Each row below holds a small network's activations on one input, seen along a few directions.
In each table, some parts of the input vary, and every possible input appears once, in random order.
A made-up example of a description, with smaller parts first: values(3) and (point or line(11) or (line(4) and ring(8))).
Shared parts are said once, and a part with two or three values counts as separate values.
In the rows, 128 means zero.

Other details of the inputs shift rows strongly along two fixed directions, in all tables alike. That doesn't count.

Table:
r1: [ 78 122 159 141 111 117 115 169 116 141 141]
r2: [137 176  72 133 113 171 142 109 127  86  99]
r3: [210 109  95 110 166 116 128  91 216 129 127]
r4: [ 63 146 183 160  94 165  98 174  33 114 165]
r5: [155 108  68  95 137 102 163  88 228 101  91]
r6: [101 146 161 132 123 125 148 185  69 151 164]
r7: [ 81  96 150  96 169  36 144 133 167 135 162]
r8: [173 147  84 135 130 156 116 119 154 100  69]
r9: [112  79 172 110 137  28 128 124 158 158 153]
r10: [ 92 172 185 173  84 147 110 167  24 122 172]
r11: [194  84  82  96 173 105 135  69 191 135 115]
r12: [178 102  71  92 121 105 113 102 224 124 106]
r13: [171 149  78 135 116 170 124  92 159 144 116]
r14: [ 95 115 157 124 124  84 106 141  90 143 167]
r15: [165 131  68 124 129 171 111 122 144  94  78]
r16: [188 141  73 127 156 163 114  79 120 120 117]
r17: [102 145 192 162 130 116 119 177  73 121 143]
r18: [ 84 179 169 177  78 144 123 177  29 139 154]
r19: [155 130  77 157  92 176 122 102 115 117 113]
r20: [165 112  78 153 133 163 127 110 148 109  82]
r21: [135 121 170 115 154  51 159 164 176 174 148]
r22: [121 125 171 118 139 111 136 167  98 139 177]
r23: [151 144  73 131 107 194 119 107 120 135 131]
r24: [ 79 127 185 128 143 123 143 142  56 144 136]
r25: [ 96 148 177 138 140 116 150 167 114 159 128]
r26: [170 104  84  79 159 128 135 106 225 131  84]
r27: [184 104  84 135 162 107 121 109 227 129  82]
r28: [151 149  80 170 118 238  90 121  52  74 114]
r29: [163 121  63 138 110 161 107 106 154 122 121]
r30: [108 121 185 124 109 111 142 140 106 151 171]
r31: [184 134  78 108 122 164 148 104 140 115  97]
r32: [102 117 175 120 154  44 153 145 187 130 162]
r33: [113 133 187 136 122 125 151 163  62 134 169]
r34: [121 170  55 173  95 231 147 102  59  78 110]
r35: [182 144  88 134 120 183 109  79 148 122 132]
r36: [150 101  56 110 155 110 146  97 232 114 118]
r37: [128 113 163  77 145  54 155 171 171 158 145]
r38: [ 96  95 181 101 116  49 139 156 191 146 113]
r39: [ 99 107 179 130 135  49 126 158 197 163 129]
r40: [139 160 102 175 100 223  82 103  80  88 116]
r41: [128 154  78 162 107 218 137  94  70  66 129]
r42: [102  98 171 101 163  69 152 166 183 171 136]
r43: [145 100  85 137 130 160  94  68 139 109 100]
r44: [187  72  99 125 161 114 120  93 216 108  98]
r45: [154 139  82 139  99 191 135  95 117 135 118]
r46: [110  90 163 120 157  50 136 177 182 153 130]
r47: [165 115  81 117 128 162 118  60 130 132 123]
r48: [ 85  91 160 105 160  32 160 121 164 135 150]
r49: [150 124  86 142 137 156  82  73 146 113 101]
r50: [109 160 164 131  90  97 127 164 106 137 133]
r51: [173  90  76  86 158 112 108  66 204 148 133]
r52: [ 91 115 162 111 167  30 147 127 170 140 151]
r53: [ 53 144 170 152 107 150  92 156  17 123 155]
r54: [172  89  89 110 161 129 149  91 223 143  86]
r55: [150 181  78 153 106 228  98  76  40 116 127]
r56: [ 76 119 196 153 102 125 118 158  79 124 152]
r57: [169 114  96 131 143 195 128  84 142 107 103]
r58: [142 174  85 156 137 235 106  87  41 104  99]
r59: [ 57 165 160 154 108 158 139 170  27  95 179]
r60: [110 123 158 110 153  97 131 150  81 148 166]
r61: [ 94  83 177 124 128  52 139 152 192 159 128]
r62: [181 107  84  82 119 117 144  83 223 143  98]
r63: [ 83 169 171 164  98 131 104 149   9 132 161]
r64: [130  97 168 109 147  54 171 158 171 170 146]
r65: [105 140 194 133 145 119 136 157 110 142 145]
r66: [ 82 148 186 118 114 129 163 172  75 141 115]
r67: [103 131 173 145 152  85 114 151  90 134 128]
r68: [101 119 183 108 123  47 126 161 197 150 115]
r69: [ 86 119 170 111 160 110 128 146  90 149 144]
r70: [ 99 109 167 141 144  96 124 142  79 128 125]
r71: [192 161  74 117 127 172 133 107 140 115  98]
r72: [118  95 179  93 138  62 132 146 180 167 181]
r73: [ 88 172 187 124 121 127 150 178  80 144 118]
r74: [ 85 208 170 141  69 172 135 170  14 140 144]
r75: [123 168  74 148  79 237  91 123  66  83  94]
r76: [137 143  54 109 124 159 140 106 158  85 106]
r77: [ 94 125 158 124 148  42 167 154 192 146 145]
r78: [159 107  72 131 160 154  92  95 129 103 101]
r79: [ 88 154 177 172  73 165 120 159   6 114 168]
r80: [115  97 176 106 138  43 153 169 178 140 102]
r81: [168 128  75 123  91 154 123  97 150 109  94]
r82: [165 119  86 123 152 197 112  96 145 108 115]
r83: [105 117 170 133 110  99 112 160 107 134 177]
r84: [151 155  77 106  96 189 120 109 119 124 118]
Description of these inputs: values(3) and line(4) and (point or ring(6)).
Question: Changing only the line(4) part turns r46 into r78. The same change can be made to r61. Which row results?
Answer: r43
Question: Changing only the line(4) part turns r20 into r70. The same change can be made to r36. Which row results?
Answer: r7
Question: Changing only the line(4) part turns r82 into r26. The same change can be made to r17. Which row results?
Answer: r8
Question: Start at r28 and move only the ring(6) part, one step at a time. The first step leads to r4. Which rows follow, in order?
Answer: r83, r72, r22, r82
Question: Which other rows does r15 become when the values(3) part takes its other values? List them by row number.
Answer: r8, r80
Question: Start at r66 and move only the line(4) part, one step at a time. The first step leads to r54. Which rows follow, in order?
Answer: r57, r24
Question: Which other rows does r16 become when the ring(6) part takes its other values? List them by row number.
Answer: r49, r55, r58, r63, r67

Table:
r85: [110 160 148 125 148 168 157 144  49 132  96]
r86: [122 159 125 130 107 169 147 139 103 137 173]
r87: [126 141 127 117 119  68 169 131 165 132 150]
r88: [130 137  90 113 109 191 124 102  97 146 136]
r89: [167 184  52 176  97 224  98 115 110  85  80]
r90: [100  88 132  87 121  74 142 137 196 131 109]
r91: [164 113  46 133 148 195  99  63 143 114 144]
r92: [104 155 183 133 159 106 183 198  85 146 134]
r93: [ 91 110 185 128 195  86 154 166  89 136 137]
r94: [ 45 127 214 158 137  52 103 193  89 143 150]
r95: [141  84 156 151 144 111 102 113 161 132 130]
r96: [132  72  90 113 151 100 118  94 214  87 114]
r97: [145 172 151 142  95 153 125 160  64 137 162]
r98: [ 76 157 162 117  97  93 156 133  68 141 142]
r99: [191  68 108 101 174  63  97  87 222 149 144]
r100: [152 122  62 124 111 156 140 115 195  86 105]
r101: [179  93 124  78 141  76 113 107 199 175 123]
r102: [191 156  82 170  87 249 108 105 105  88  97]
r103: [ 70 181 172 147  88 150 104 166  44 124 106]
r104: [136  80 179 106 125  81 125 134 190 166 110]
r105: [116 130 100 140 133 123 127  89 102 101 146]
Question: Changing only one part turns r96 into r100. The same change can be made to r95. Which row results?
Answer: r102
Question: Describe the family of inputs behind these rows.
Answer: values(3) and (point or ring(6))
Question: Start at r103 and move only the ring(6) part, one step at a time. The first step leads to r104. Which rows follow, in order?
Answer: r101, r88, r98, r90
